These are the activations of a small neural network, seen along a few directions. Each row is one input.
In each table, some parts of the input vary, and every possible input appears once, in random order.
Descriptions start from the smaller parts, as in this example, which fits no table here: one of 2 separate values, together with either a single point or one of 11 places around a ring or (one of 5 places around a ring, together with one of 6 places along a line).
Shared parts are said once, and a part with two or three values counts as separate values.

Other details of the inputs vary at random and push rows far along two fixed directions, the same in every table; ignore that.

Table:
r1: [ -8 -13   2  26   1  -9  12 -15  -3  -7  -8  31   9 -13   3]
r2: [ 15  32  12 -16  -3  -4  13 -43  -5   6   3  14 -31  -3  21]
r3: [ -1   8  13 -13 -20  -8  -8   9   4  14  -6 -29  11  25   0]
r4: [  4  -4   0  16  24 -21  -9 -28   0  -5 -15  26 -21 -15   6]
r5: [-14 -20   3   7   1   6  -6  33  -7   0  -3  -3  28  -7 -26]
r6: [  5  -5  -5  20  19 -19  -5 -28   5  -7 -14  27 -20 -12  10]
r7: [ -9 -34 -11   0   6  12  11  49   5 -18  20  11  26  -6 -18]
r8: [  5  13  -3 -27 -17  16   8  16   4   4  18 -25   2  17   5]
r9: [ -2  17   7 -10 -24  12  -3   3  -4  15   0 -34   9  18  -1]
r10: [ -3  16  11 -12 -18   6  -8   5  -4  17  -5 -32   9  17  -5]
r11: [-14 -30 -21  14  18  26 -12  42  -6 -10   8  -8  21 -16 -30]
r12: [ -1 -18 -14  25  18  -7   0 -11   4 -12  -6  23  -6 -14   3]
r13: [-10 -27 -14  -4  -1  23  11  54   4 -16  24  -3  29  -2 -16]
r14: [ -1  21   3 -15 -33  13  -1   4   1  17   3 -45  11  29   6]
r15: [  7  20 -12 -14 -14  13 -11   0   6  12   3 -48  -7  25  10]
r16: [ -1 -15   6   2  23  -5   6   4  -7 -12   2  41  -2 -29 -13]
r17: [ 15  24   5  -1  11 -20 -12 -46  -1   9 -17   4 -37  -1  16]
r18: [ -2  -2  11  21   2 -21   7 -31  -2  -2 -16  34  -4 -11   9]
r19: [ -2 -22   1   8  17 -10  11   7   2 -17   5  45   1 -21  -4]
r20: [  0  -3   7  -1  20   0   7  -7 -10  -7   2  36  -8 -26  -7]
r21: [  8   8   9 -32 -10  -6  -2  20   9   6  10 -22   0  23   2]
r22: [-10 -21 -14   7  19  16 -17  35  -4  -4   1 -12  14 -10 -27]
r23: [ 13  28  -8 -12 -19   1  -5 -19  12  12   1 -43 -18  31  25]
r24: [  6  26  10  11 -17 -12  14 -52  -2   7 -11  11 -15   4  28]
Each input here is: one of 3 separate values, together with one of 8 places around a ring.
Changing only the place on the ring of 8 turns r12 into r6. The same change can be made to r7. Which row results? -> r19
A walk changes only the place on the ring of 8. It starts at r10 and steps to r5. List the rest of the walk in order. -> r3, r18, r1, r24, r14, r9
Which other rows does r20 become when the choice among 3 separate values takes its other values? List them by row number. -> r10, r22
Which other rows does r24 become when the choice among 3 separate values takes its other values? List them by row number. -> r13, r23

Table:
r25: [  6   5   7 -10  -8 -12  12  -8   9  -1   4  12  -2   7  16]
r26: [ 11   3   3  -8   1 -14   1 -10   9  -4   5   3 -15   6  13]
r27: [  9  14  -6  -5 -22  10  -4   4  13   7   3 -34  -6  21   9]
r28: [  7  16  16 -33 -21  -6   2  15   7  11   3 -18   1  22   2]
r29: [  1  23   8 -30 -19   7   9  10  -4  10  14 -30   9  24  10]
r30: [-11 -20  -1   7  -2   6  15  24  -1 -11  12  17  26  -3  -6]
r31: [ 16  18   3  -9   3 -10  -5 -18   7   6  -5  -7 -30   6   7]
r32: [ -5 -29 -24  13  18   8  -2  27   7 -15   6   9   6  -7 -11]
r33: [  5  11   0  19  -8  -7  17 -43  -3  -4  -7  28 -15 -10  19]
r34: [  4  17  -6 -15 -12  19  -7   7   5   9   8 -39  -4  16   3]
r35: [-17 -22  -8  41  34  -4 -14 -20 -17  -5 -21  20  11 -29 -12]
r36: [  8  17  14  13  -6  -9  12 -45  -9   4 -11  30 -20 -17   8]
r37: [-12 -14 -12  -6 -10  31   1  38  -7   0  18 -26  31   3 -18]
r38: [  0  15  16 -26 -25   3   6  15   1  11   7 -21   9  24   0]
r39: [  4  18   6 -37 -15   0   5  12   4   9  12 -28   4  22  11]
r40: [ -6 -15  -3  13   3  16  -7  23   1  -5  -2   7   6 -16 -22]
r41: [ 13  11  15  -5  12 -24  -1 -34  -2  -1 -10  34 -32 -12   9]
r42: [ 12  14  -6   4  25 -11   2 -44  -3  -3  -4  23 -34 -14  18]
r43: [-26 -40 -10  41  22   0 -24  26 -11  -4 -24  12  30 -23 -35]
r44: [ -8 -31  -7  -2  27   7  -3  35  -5 -16  15  12  15 -20 -20]
r45: [ -9 -12  -7  34   6 -10 -16 -15  -2   2 -23  -5   9   0   0]
Changing only one part turns r31 into r42. The same change can be made to r38. Which row results? -> r29
What do these inputs look like to the network? -> one of 3 separate values, together with either a single point or one of 6 places around a ring
Which other rows does r41 become when the choice among 3 separate values takes its other values? List them by row number. -> r26, r44

Table:
r46: [ -3  -6   0   8   4   0 -10   1  -6   0  -4  -6   3  -4  -9]
r47: [ -4   9   0  -7 -25  17   8   9   0   6   8 -23  15  14   3]
r48: [ 14  20   3  -3  10 -12   4 -42   2   0  -8  27 -34  -9  21]
r49: [  5   7   0  -8  11  -1   0  -9  -2  -2   5   1 -11  -2   7]
r50: [  7   0  -3 -14  -9   2  -2  17  10   1  10 -26  -2  19   0]
r51: [-18 -35  -9  26  28   2  -6  21 -10 -14  -4  21  22 -28 -22]
r52: [  1   8 -12 -10 -12  21   4  12   2   2  14 -27   3  12   3]
r53: [  5   3  -2 -18  -5   8  -5  17   2   1  13 -28   0  13  -3]
r54: [  0   3   8 -15 -17   0   1  17   0   5   8 -23  12  15  -3]
r55: [ 11  26  17  -8 -14 -10   7 -29   1  10  -6   8 -20   5  13]
r56: [  1   4  10 -14 -20   5   1  17   3   7   6 -20   8  15  -7]
r57: [ -4   0  -2  -6  -4  -2 -11  13   3   8  -1 -34  10  20   0]
r58: [  1   2  -3  -3 -12   3 -13  17   8   7  -3 -30   5  15  -6]
r59: [-19 -35  -8  26  29   6  -7  21 -12 -13  -4  23  22 -30 -25]
r60: [ -4   4 -11   4 -18  14  -4   8   3   6   1 -34  12  15   2]
r61: [  7   3  -2  -4   5   4   0   1   3  -3   4   7 -13  -6  -2]
r62: [  7   5  -2 -18  -8  10  -3  18   5   3  11 -26  -5  13  -6]
r63: [  6  25  14 -14  -8 -10   5 -30  -1  11  -6   6 -13   8  18]
r64: [  0   3   7  -3  -5 -10   6  -6   4   1  -5  13  -1   4   8]
r65: [  5   2  -4  -2  14   0   1  -9   0  -5  -2  23 -16 -13   3]
r66: [-5 -5  5 -2  1 -8  6  1  0  0 -1 14 10  2  3]
r67: [ -2   3  -5 -11  -7   2 -13  13   5  10  -3 -31   8  18  -1]
r68: [ -7 -34  -9  18  23  11   3  26  -4 -19   9  30   9 -30 -24]
r69: [ -3 -14  -2  18   6  -7  -5  -1   1  -3  -8   6   2  -5  -7]
r70: [-10 -29 -13   9  30  11   1  24  -7 -16   7  32  11 -28 -19]
r71: [  5   3  -8 -20  -6   6  -5  21  11   1   7 -22  -1  15   2]
r72: [ -3   3   4 -19 -13   2   0  18   3   8   5 -18  14  16   0]
r73: [  7  10   7  16   9 -20  -2 -45  -7   1 -15  19 -21 -12  13]
r74: [  7   3  -5 -15  -9   6  -4  21  11   1  10 -23  -2  13  -1]
r75: [-5 -7 -5  7  8 -6 -7 -3  1  2 -8  1  4  3  1]
r76: [  4  16  -1  24  -2 -11   7 -56  -3   3 -15  17 -20  -4  26]
r77: [ -4 -11   7   6   1  -9   8   2  -4  -6   2  15  10  -5  -3]
r78: [  8   4   0  -4   5  -6   2 -10   0  -4   5   2 -12  -3   6]
r79: [ 10  17  10  13   3 -16  -2 -49  -3   6 -17  17 -29  -8  13]
r80: [  2   5  -1  -4 -12   7 -14  15   7   9  -3 -30   2  16  -6]
r81: [-20 -33 -18  38  18  21   2  18 -12 -15  -1  25  26 -33 -24]
r82: [ -4   2   1  13 -10   0  16 -16  -3  -3   0  15   7  -2  11]
r83: [  3   4  -4 -20  -1   4  -3  18   4   1  11 -28   3  14   2]
r84: [  6   4  -4  -5  12  -6   2 -15   2  -3   0  15 -13  -6  11]
r85: [  1   1   8 -12 -20  -2   3  17   6   5   6 -21  10  20  -2]
r86: [ -1  -2  -3  12   7 -11  -6 -14   3   0 -14  12  -6  -2   6]
r87: [ 1 -6 -4 -3 13 -5  2  2  0 -7  6  3 -2 -1  4]
r88: [  5   6  -3 -10   9   0   0  -8   1   0   3   7 -12  -1   8]
r89: [ 11  23   9   1  -6 -10  -5 -36  -1  12 -13  -6 -25   5  10]
r90: [  8  -1   0   1   6  -5   4  -9   3  -6   3  11 -15  -8   3]
r91: [-5 -1  0  6 12 -1 -7 -4 -8  2 -7 -2  2 -7 -6]
r92: [ -5   5 -10   4 -17  18  -5   8   1   7   1 -33  11  14   0]
r93: [ 10  20  -3  10   1  -5  15 -50  -2  -3  -2  21 -27 -10  27]
r94: [  7  25   5  -6   1 -10  -7 -36  -2  14 -14  -4 -20   7  15]
r95: [ 12  15   5   1  14 -12   6 -40  -7  -3  -2  25 -30 -15  13]
r96: [  7   1  -2  -2   5   2   0   0   4  -4   4   8 -12  -6   0]
r97: [ -1   9   5 -20 -16   7  -1  19   4   9   2 -17   8  15  -3]
r98: [  1   0 -11  11   1   4  12 -15   1  -8   6  10  -6  -3  13]
r99: [ -6   1  -1  10 -12   7  14  -6  -4  -3   3   8  11  -5   6]
r100: [  1   5   8 -13 -19   6   0  20   6   6   5 -18   8  15  -6]
r101: [-11 -35 -15  13  29   4   3  25  -1 -18   7  31  15 -21 -13]
r102: [  6  23  18  -1   5 -17  11 -46 -10   5  -9  27 -19 -10  17]
r103: [  0  -2  -3  -1 -12   0 -12  18  10   6  -2 -29   6  19  -4]
r104: [  4   7   2   8   1  -3  -8 -12   0   5 -10   1 -11  -3  -2]
r105: [  8  20  13   0  -2 -20   9 -43   1   3 -13  32 -22  -7  21]
r106: [-15 -33  -8  27  25   7  -7  21 -13 -13  -3  22  18 -30 -29]
r107: [  6   0  -5 -13  -8   3  -3  22  13   0  10 -22  -1  18   0]
r108: [-7 -3  4 -7  2  3  4  9 -5  2  1 10 11 -4 -7]
r109: [-19 -29  -8  27   9  20  16  21 -13 -16   6  34  30 -31 -21]
r110: [  0   0   6 -10 -19   0   2  22   9   4   5 -17  11  19  -2]
r111: [-7 -6  7 -2  2 -3  5  9 -5 -2  3  4 14 -4 -4]
r112: [  3   9  -9   4  -3  11   9 -16  -1  -3   7   2  -9  -3  12]
r113: [  5  20  18   0   4 -18  10 -46  -8   4  -9  27 -18  -9  19]
r114: [-14 -32   2  19  15   5   6  23 -12 -16   5  33  24 -29 -25]
r115: [  0   5   8  -1  -1  -5   5 -12  -1   1  -7  22  -4  -7   5]
r116: [ 14  16   4  -8   0 -15   4 -28   3   1   3  -1 -23   9  20]
r117: [  0   8   9 -17 -16   4   0  15  -3   8   7 -23   9  14  -6]
r118: [-11 -29   1  19   9   2   7  25  -2 -14   2  34  20 -25 -20]
r119: [-12 -33   2  20  11   2   8  23  -6 -15   3  33  21 -27 -23]
r120: [ -1   7  -4 -10  -9   7 -14  15   5  10  -6 -29   3  16  -5]
r121: [  2  -2   2  14   3  -8  -5 -14   0   0 -10   6  -8  -7  -1]
r122: [-7 -8 -4  9 13  1 -9 -1 -4  1 -8  8  4 -8 -6]
r123: [  0   4  -5  -8 -10   3 -14  15   8   8  -6 -29   5  17  -2]
r124: [  3   8  -3 -22   0   8  -4  16   1   4  11 -28   0  13  -1]
r125: [ -1  -2  -2  -3  -9  -2 -11  14   3   6   0 -33   9  19  -4]
r126: [  1   6  10 -15 -19   6   2  17   1   8   6 -21   7  14  -8]
r127: [ 1 -9 -9 -3  8  0  0 12  8 -7  3  7 -2  1  1]
r128: [  0   3  -1   9   7  -5  -8 -16   0   2 -14  12 -10  -7   3]
r129: [ -5   0   6 -15 -11  -2   2  20   2   5   7 -23  18  19   0]
What do these inputs look like to the network? -> one of 3 separate values, together with one of 4 places along a line, together with either a single point or one of 6 places around a ring
Changing only the place on the line of 4 turns r59 into r91. The same change can be made to r113. Which row results? -> r102
Changing only the place on the line of 4 turns r76 into r81. The same change can be made to r82. Which row results? -> r109
List by row number the other rows that have the place on the line of 4 and the choice among 3 separate values in common with r101. -> r50, r87, r98, r107, r116, r127
List by row number the other rows that have the place on the line of 4 and the choice among 3 separate values in common with r125. -> r57, r69, r75, r76, r86, r103
Which other rows does r70 become when the choice among 3 separate values takes its other values? List them by row number. -> r94, r108
Which other rows does r79 become when the choice among 3 separate values takes its other values? List them by row number. -> r56, r68
A walk changes only the place on the line of 4. It starts at r52 and steps to r112. List the rest of the walk in order. -> r93, r98
Which other rows does r88 become when the place on the ring of 6 takes its other values? List them by row number. -> r48, r49, r53, r68, r96
